A small network was shown many inputs. Here are its activations along a few directions, one row for each input.
In each table, some parts of the input vary, and every possible input appears once, in random order.
Descriptions start from the smaller parts, as in this example, which fits no table here: ring(5) and (point or (values(2) and line(4)) or ring(9)).
Shared parts are said once, and a part with two or three values counts as separate values.
(in the rows, 128 means zero)

Other details of the inputs vary at random and push rows far along two fixed directions, the same in every table; ignore that.

A family of inputs:
r1: [111 131  68 180 143  95 173 173 111 191  83 128  86 125]
r2: [202 119 201 119 184  97 135  88 129 125  93 153 130 188]
r3: [119 109 151 119 145 111 143  77 119 146 103 146  89 204]
r4: [145  85 133 150 167  84 180 126 106 163  87 157 101 171]
r5: [ 66 108  67 160 108 103 162 147 119 149  69 132  94 146]
r6: [166 157 109 111 111 185  81 140 122 111 202 124 188  10]
r7: [103 147 142 138 159  95 135 131 122 151  64 137  85 210]
r8: [125 164 144 136 152 103 128 109 121 142  81 146  77 210]
r9: [183 175 176 103 101 181  71 121 153  82 119 128 164 116]
r10: [154 111 193  86 159 103 137  97 141 136  82 124 120 215]
r11: [184 161 199  66 142 152  78 111 141  64 155 116 173 117]
r12: [158 168 187  84 137 155  71  87 151  71 162 117 172 113]
r13: [155 131 176 109 119 159 101 125 126 109 147 130 151 133]
r14: [165 101 187 124 172 122 124  86 140 150  94 151 116 216]
r15: [156 135 180 103 118 163  99 115 140 118 145 122 151 132]
r16: [149 157 111 123 111 187  79 148 137  82 214 129 184  25]
r17: [116  84 150 110 150  97 160 130 108 150  82 133 101 199]
r18: [189 163 211  94 124 160  77 104 159  80 161 116 173 119]
r19: [ 77 118  42 141  81 125 150 186 122 143 104 108 116  77]
r20: [ 69  97  64 125  97 126 157 171 115 160 142 102 120  81]
r21: [ 74 154  51 175  82 136 141 211 120 155 144 102 112  61]
r22: [116 108 145 137 144  80 159  84 126 136 101 140  85 200]
r23: [ 75 101  99 139 125 101 160 123 126 153 115 117 113 150]
r24: [161 162 176  93 137 156  90  81 123  72 162 149 143 133]
r25: [223 171 195  82 148 169  69  83 155 105 160 129 189  98]
r26: [109 102 133 146 145  77 170  96 109 129 102 144  82 197]
r27: [119 174  90 108  82 176  85 112 139  96 215 107 166  34]
r28: [121 153 104  91  97 173  96 167 123  81 199 107 177  21]
r29: [131 132  54 159 103 137 143 158 125 149 109 127 131  61]
r30: [ 81 104  75 160  82 125 165 168 130 158 151 101 127  84]
r31: [186 146 181 116 152 147  87 104 150  84 158 138 162 125]
r32: [114 168 114 100 102 183  79 139 125  66 208 119 182  27]
r33: [ 90  89 138 131 150  99 157 113 106 146  90 143 100 199]
r34: [ 60  87  86 161 129  79 183 144 109 139 112 123  95 142]
r35: [165 109 211 126 155  99 142 104 132 113  90 137 115 215]
r36: [169 186 153 131 151 159  77 134 147 118 128 132 138 134]
r37: [133 134 135 132 130 111 135  89 128 125  62 154  87 203]
r38: [ 83 117  68 128  94 119 146 174 129 129 164  90 137  49]
r39: [199 158 196  92 148 187  52  95 145  85 172 144 181 118]
r40: [ 92 107  91 154  94 132 155 176 112 128 157 121 128  80]
r41: [ 67  89  74 156 117  99 174 126  93 158 124 142  79 150]
r42: [ 98  97  60 185 116 109 166 157 131 164  75 138  94 139]
r43: [ 70  95 100 135 126 112 154 125 116 157 113 124 107 150]
r44: [ 86 105  48 177 102 120 151 169 137 147 173 110 132  51]
r45: [185 107 187 114 176 113 137  84 128 164  83 152 121 197]
r46: [163 166 199  91 167 115 105 126 135 130  67 133 108 213]
r47: [ 81 105  37 173  95 131 151 167 137 162 173 109 136  54]
r48: [103  99  52 171 114  97 174 163 122 170 146 116 123  54]
Description of these inputs: line(6) and (values(2) or ring(6)).
Q: The inputs of r3 and r20 match in every part but the line(6) part. If r41 is changed in the same way as r3 into r20, which row does it become?
A: r17
Q: The inputs of r21 and r36 match in every part but the line(6) part. If r18 is changed in the same way as r21 into r36, which row does it become?
A: r44
Q: Which other rows does r42 become when the values(2) part takes its other values? List them by row number.
A: r36
Q: Which other rows does r23 become when the line(6) part takes its other values? List them by row number.
A: r10, r25, r27, r30, r47
Q: A walk changes only the line(6) part. It starts at r29 and steps to r42. List the rest of the walk in order.
A: r9, r19, r5, r37

A family of inputs:
r49: [213 194 209  67 146 186  45  99 155  90 143 126 183 117]
r50: [115 143  77 147  97 148 121 147 130 125 144 125 136  69]
r51: [107 114  88 151 136 104 158 135 114 164 100 136 100 138]
r52: [165 178 201  82 150 146  78  81 136  84 103 141 130 188]
r53: [196 153 210  61 147 169  68  80 142  82 170 128 186 116]
r54: [198 163 208  94 144 158  78  99 155 102  99 135 153 170]
r55: [104 127  85 146 119 128 136 143 121 136 170 121 131  77]
r56: [ 74 121  94 113  93 135 131 146 117 109 170 107 138  82]
r57: [ 84 157  86 124  93 146 115 169 127 123 139 104 128  82]
r58: [116 149  77 142 116 136 124 154 121 130 154 122 133  64]
r59: [141 115 158 115 138 122 132 124 126 110 148 126 142 126]
r60: [138 108 154 140 168  82 162 131 124 169  55 138  88 216]
r61: [139 127 137 122 128 141 115 101 133 128 141 134 135 131]
r62: [107 132  91 150 112 133 132 148 123 123 175 121 135  72]
r63: [130  94 159 151 157  89 161 104 125 143  86 150  92 216]
r64: [127  90 153 139 168  84 164  93 119 166  83 149  90 218]
r65: [143 114 158 148 168  81 160 115 119 147  63 152  85 217]
r66: [115 143  89 148  99 145 122 176 133 128 140 112 139  73]
r67: [128 112 134 122 117 136 128 134 129 106 159 121 149 100]
r68: [111 115  88 149 122 117 150 132 121 156 102 136 105 133]
r69: [105 105  94 131  95 142 135 144 128 120 168 113 150  68]
r70: [105 124  85 149  97 145 127 136 131 126 165 122 138  75]
r71: [100  80 109 139 137  90 176 140 113 153 127 124 111 136]
r72: [112 114  98 144 118 121 149 150 129 165  94 123 111 135]
r73: [ 74 142  83 130  96 141 122 138 121 113 170 113 127  87]
r74: [108 115 103 161 131  98 164 170 121 159  94 123 100 143]
r75: [194 148 207  65 135 175  68  78 146  81 165 128 184 119]
r76: [136 107 149 154 158  87 161 116 122 147  58 154  85 218]
Q: The inputs of r56 and r57 match in every part but one. If r53 is changed in the same way as r56 into r57, which row does it become?
A: r49
Q: What do these inputs look like to the network?
A: line(4) and (point or ring(6))
Q: Which other rows agree with r68 in the line(4) part? List them by row number.
A: r50, r51, r52, r58, r65, r76
Q: Which other rows agree with r73 in the line(4) part? List them by row number.
A: r55, r61, r62, r63, r64, r70
